Each row below holds a small network's activations on one input, seen along a few directions.
In each table, some parts of the input vary, and every possible input appears once, in random order.
A made-up example of a description, with smaller parts first: one of 4 places along a line, together with either a single point or one of 9 places along a line or (one of 3 separate values, together with one of 5 places around a ring).
Shared parts are said once, and a part with two or three values counts as separate values.
In the rows, zero is written as 128.

Other details of the inputs vary at random and push rows far along two fixed directions, the same in every table; ignore that.

A family of inputs:
R1: [114 125 131 162 157 163  95  95 155 116 150 130 111 130]
R2: [115 146 105 175 150 131 123 129 182 150 132 120 111 108]
R3: [221 219 153 114 105 110 134 167  76 107 210  99 153  93]
R4: [129 130 131 162 158 147  78 109 141 142 129 167 112 121]
R5: [147 174 110 140 145 117  94 109 159 177 109 131 130 138]
R6: [178 195 132 141 109 123 148 194  41  88 228 104 151  78]
R7: [106 154 119 171 155 150 124 115 166 151 152 115 118 127]
R8: [ 86  96 157  75  85 134 174 142  95 118  96 144 145 120]
R9: [116  79 131  72  91 137 189 162 101 114  99 142 135 123]
R10: [142 125 132 124 165 115  56 113 151 140 116 144 133 145]
R11: [111  76 136 124  99 154 170 127  86 111 129 154 119 167]
R12: [101 134 130 114 171 169 101 105 166 127 134 111 136 108]
R13: [ 96 129  97 108 169 151  78 126 129 140 107 129 133 103]
R14: [144  75 170  89 109 124 157 121 119 124 119 152 138 187]
R15: [133 166 111 142 142 132 112  94 170 154 132  92 129 144]
R16: [112 119  97 159 157 134 100 110 151 104 129 134 100 112]
R17: [115  77 149 142  94 139 163 121 144 115 109 155 112 138]
R18: [131  87 161  77  99 140 190 149 129 132 100 160 135 120]
R19: [163 204 143 143 110 118 150 181  60  79 228  98 144  73]
R20: [111  85 160  85  86 140 186 145 138 117 100 136 139 113]
R21: [100  87 165 141  84 142 147 116 122 128 107 164 121 143]
R22: [162 164  95 139 151 114 113 114 179 165 113 122 121 133]
R23: [115 114 155 141  93 127 183 141 120 176 108 173 125 149]
R24: [138  58 127  85  91 100 156 147 102 113 102 136 127 169]
R25: [182 169 160  96  99  81  82 175  46  59 196  99 153  81]
R26: [124 111  98 118 160 112  50 119 123 134 115 123 127 147]
R27: [130 103 174 147 106 113 190 132 129 122  73 115 111 143]
R28: [ 96 129 110 160 152 137  80 103 131 119 126 142 110 117]
R29: [164 176 134  87 138 148 111 179  57  72 205  98 155  65]
R30: [128  95 182  69  96 158 199 142 103 125 123 156 147 139]
R31: [ 89 157  98 170 153 124 109 121 142 152 127 129 119 115]
R32: [118 114 110 117 171 118  77  93 141 111 138 103 125 152]
R33: [130 162  75 140 144 112  91 111 134 168 105 113 137 139]
R34: [116 139 130 111 172 152  84 119 154 153 112 148 134  98]
R35: [145 110 105 104  72 101 197 142 111 145  93 126 138 161]
R36: [172 198 133 144  98 106 128 203  36 101 207 118 151  63]
R37: [ 94  95 172  86  86 145 163 136 123 133  95 145 149 119]
R38: [149  70 153  96 107 106 152 132 139 126  98 156 130 169]
R39: [130  64 141  81  98 119 157 132  84 114 123 131 136 187]
R40: [134 127 129 158 173 163  95  99 149 130 148 153 108 137]
R41: [189 214 131 115 100 100 136 158  67  87 207  74 154  88]
R42: [124 111 159 134  97 141 208 137 119 159 132 160 125 161]
R43: [125  72 171  94  94 122 154 114 124 112 121 126 141 179]
R44: [136 147 103 170 164 129 124 131 172 165 133 143 108 113]
R45: [113  96 108 140  96 120 200 155 116 146 108 148 124 145]
R46: [128 109  97 120 163  99  78 109 157 108 118 108 118 133]
R47: [119 155 151 176 164 122  96 109 143 140  89 103 112 120]
R48: [137 158  74 136 155 127 113 101 136 157 128 100 136 151]
R49: [108 120  97 159 156 145  71 116 118 131 125 148 111 125]
R50: [100 157 120 175 144 134 104 123 161 164 131 128 119 113]
R51: [183 221 133 119  89  86 114 169  64  96 185  87 155  76]
R52: [116  78 170 100  84 108 131 121 125 125  96 140 144 166]
R53: [120 128 150 117  64 112 170 121 134 161  89 127 140 161]
R54: [141 161  97 145 136 114 112 111 188 150 112  98 123 126]
R55: [125 149 150 172 177 138 114  98 146 130 111  89 108 134]
R56: [101 126 109 156 166 154  98  93 138 107 147 128 107 133]
R57: [104 147  83 170 159 121 128 127 165 138 128 121 111 111]
R58: [129  67 152 103  97 105 146 122 150 115  97 131 133 161]
R59: [135  77 149 137 106 139 167 126 134 129 109 178 109 145]
R60: [100 128  95 111 170 139 105 121 164 116 111 114 123  91]
R61: [123 110  83 159 161 141  92 122 139 117 128 140 101 120]
R62: [ 89 134 108 108 179 160 104 104 148 117 130 110 132 112]
R63: [132 161  75 139 144 103 116 108 169 141 109  97 123 128]
Each input here is: one of 3 separate values, together with either a single point or (one of 4 places along a line, together with one of 5 separate values).
Question: The inputs of R36 and R45 match in every part but the choice among 3 separate values. If R26 is changed in the same way as R36 into R45, which row does it become?
Answer: R24
Question: The inputs of R7 and R2 match in every part but the choice among 3 separate values. If R32 is changed in the same way as R7 into R2, which row does it become?
Answer: R46
Question: Change only the choice among 5 separate values in R25. List by row number the other rows that result.
Answer: R8, R28, R31, R51
Question: Change only the choice among 5 separate values in R17. List by row number the other rows that result.
Answer: R2, R20, R54, R58

A family of inputs:
R64: [ 89  71 137 140 128 152 129  90 147 126 118 180  96 169]
R65: [104 111  99 145 115 117 162 103 151 158  87 117 113 183]
R66: [ 98  65 105  92 136 141 128 101 149 129  97 153 138 164]
R67: [ 81  68 134  85 135 132 110 115 142 130  60 140 118 140]
R68: [121 137 126 125  89 139 153 163  86 116 152 145 140 117]
R69: [113 103  95 162 112 113 158 115 148 162  82 130 112 178]
R70: [168 136 116 147  72  93 168 150  96 123 137 125 121 121]
R71: [133 146 160 108  85 139 165 153 114 116 150 134 145  96]
R72: [165 152 170 113 100 130 174 161 109 129 140 137 137 105]
R73: [151 147 120 140  81 102 164 154  90 116 138 115 133 143]
R74: [111 124 131 126 106 138 162 169  80  98 147 133 131 105]
R75: [154 165  85 164 167 134  85 127 134 150 148 135 112  91]
R76: [132 102 153  80 100 111 137 165  67  73 134 137 148  96]
R77: [169 159 103 122 140  83  64 132 116 101 136 100 142 114]
R78: [135 192 112 149 170 121  85 111 155 144 149  99 138 104]
R79: [142 154 154 112  88 113 174 140  89 128 155 111 147 124]
R80: [107 115 136 123 131 150 162 101 168 171  83 145 124 153]
R81: [ 98 108 113 130 134 148 160 109 140 170  93 143 116 170]
R82: [163 157 116 109 161 115  62 136 107 112 142 127 144 100]
R83: [176 150 154 134  78  94 173 163 125 120 133 120 131 116]
R84: [146 138 136 142  89 105 163 167  86 136 151 131 136 132]
R85: [142 140 135 196 211 162  30  86 165 135 145 136 105 128]
R86: [160 181 121 154 177 136  88 138 166 147 143 130 124  89]
R87: [125  96 166 129 119 138 140 137  87  70 167 155 102 115]
R88: [163 128 173  73  74  84 126 166  74 114 131 122 150 124]
R89: [118 144  81 167 175 138  84 134 136 123 148 126 106  67]
R90: [153 158 163 105  97 135 173 146  94 121 139 128 149 114]
R91: [134 177  83 162 184 145  74 125 137 147 147 124 121 114]
R92: [141 144 163 114  90 135 164 162 119 118 146 140 141  92]
R93: [158 152 169 121  90 105 172 159 116 133 147 125 140 111]
R94: [135 126 115  95 180 147  64 129 137  83 163  84 130  88]
R95: [111  74 172 172 130 135 124  92 149 148 106 157 115 188]
R96: [ 91 109 105 147 122 124 152 113 142 173  96 144 124 179]
R97: [119  90 121  98 111  95 109 103 152 148  52 121 123 176]
R98: [172 154 155 127  80  97 176 153 121 118 133 110 131 115]
R99: [ 80 111 125 120 122 156 155  98 164 154  86 146 136 145]
R100: [140 148 143 123  89 108 170 158  84 130 160 117 138 135]
R101: [174 113 148  75 105 118 151 156  74  94 152 135 154 133]
R102: [144 136 113  94 159 147  59 126 140 100 168  98 141 101]
R103: [160 124 156  87  82  81 136 160  70 106 141 133 160 129]
R104: [ 69  99 130 120 139 155 165 104 159 136  80 133 126 134]
R105: [145 188  92 153 158 117  94 102 148 129 144  79 125 111]
R106: [129 156  78 164 155 138  79 130 141 140 153 139 116  79]
R107: [130  88 193 155 123 151 125 133  94  81 154 144 118 110]
R108: [100 116 136 131 120 124 161 101 172 175  91 133 127 160]
R109: [ 90  80 129  86 119 133 100 109 149 148  66 152 128 150]
R110: [121 166 117 151 191 145  86 134 169 118 143 108 117  63]
R111: [ 95 111 117 124 137 151 160 100 139 168  90 138 125 169]
R112: [109 122 117 135 113 118 164  90 167 154  73 115 127 168]
R113: [ 62  91 114 124 143 156 163 108 141 137  91 129 120 146]
R114: [ 72  79 106 149 137 147 156 129 139 145  87 148 110 142]
R115: [125 161 118 156 186 140  86 145 171 119 142 119 118  65]
R116: [156 134 131 139  80  99 165 157  88 138 152 140 129 115]
R117: [168 147 121  95 170 140  65 127 132 111 161  94 138 113]
R118: [159 118 169 129 112 133 140 137  87  96 167 162 109 143]
R119: [ 97  64 169 162 124 165 120  89 147 133 108 169 114 163]
R120: [126  78  98 106 130 103 135  96 155 130  83 122 132 193]
R121: [167 114 147  82  97  92 150 155  80  99 159 123 159 143]
R122: [152 118 171 136 100 108 142 140  90  99 175 151 115 153]
R123: [140 184  85 158 163 114  90 110 143 130 145  81 125 122]
R124: [114 167 117 143 181 148  91 127 161 114 147 103 122  67]
R125: [106 100 108 148 132 144 155 121 139 174  87 156 115 167]
R126: [178 115 150  75  77  97 146 150  96  87 148  85 147 147]
R127: [ 95 101 132 135 121 146 153 123 182 163  85 164 124 137]
R128: [157 148 114 106 169 116  58 122 145 120 165  83 141 124]
R129: [162 122 156 143  93 103 143 136  97  82 160 137 107 160]
R130: [117 176 100 138 166 155  85 110 144 129 158 109 133  87]
R131: [149 153 155 103  98 139 175 141  84 124 148 123 143 116]
R132: [ 88  75 112  98 125 130 112 105 143 139  76 163 138 153]
R133: [121 140 142 108  89 141 166 152  84 111 156 128 147 114]
R134: [ 66  94 120 118 140 159 166  98 149 138  89 128 120 136]
R135: [ 87 113 116 133 129 127 159  99 146 172  97 127 129 177]
R136: [114  88 136  85 129 128 109 109 141 159  59 148 125 163]
R137: [138 125 102 105 182 133  77 134 119  76 162 110 136  88]
R138: [116 170  90 148 163 148  84 131 135 130 164 115 125  97]
R139: [119 161  82 168 167 144  74 137 140 138 152 129 121  95]
R140: [145 146 120 211 195 132  30  83 176 121 137 111 103 143]
R141: [164 156 155 121  71 100 178 147 113 114 138 104 137 119]
R142: [112 110 137 143 123 117 159 118 181 179  86 150 122 157]
R143: [106 158  94 148 180 147  92 136 129 111 158 103 115  85]
Question: The inputs of R135 and R123 match in every part but one. If R121 is changed in the same way as R135 into R123, which row does it become?
Answer: R120
Question: The inputs of R82 and R103 match in every part but one. If R72 is changed in the same way as R82 into R103, which row does it become?
Answer: R93
Question: The inputs of R65 and R81 match in every part but one. If R70 is changed in the same way as R65 into R81, which row does it become?
Answer: R75
Question: What is each input in this table made of?
Answer: one of 5 places along a line, together with either one of 2 separate values or one of 4 places along a line or one of 10 places along a line
Question: Change only the choice among 2 separate values in R118. List by row number the other rows that result.
Answer: R85
Question: Change only the place on the line of 4 in R97. List by row number the other rows that result.
Answer: R77, R120, R126
Question: Change only the place on the line of 4 in R117. List by row number the other rows that result.
Answer: R82, R101, R136
Question: Change only the place on the line of 5 in R140. List by row number the other rows that result.
Answer: R85, R95, R107, R119
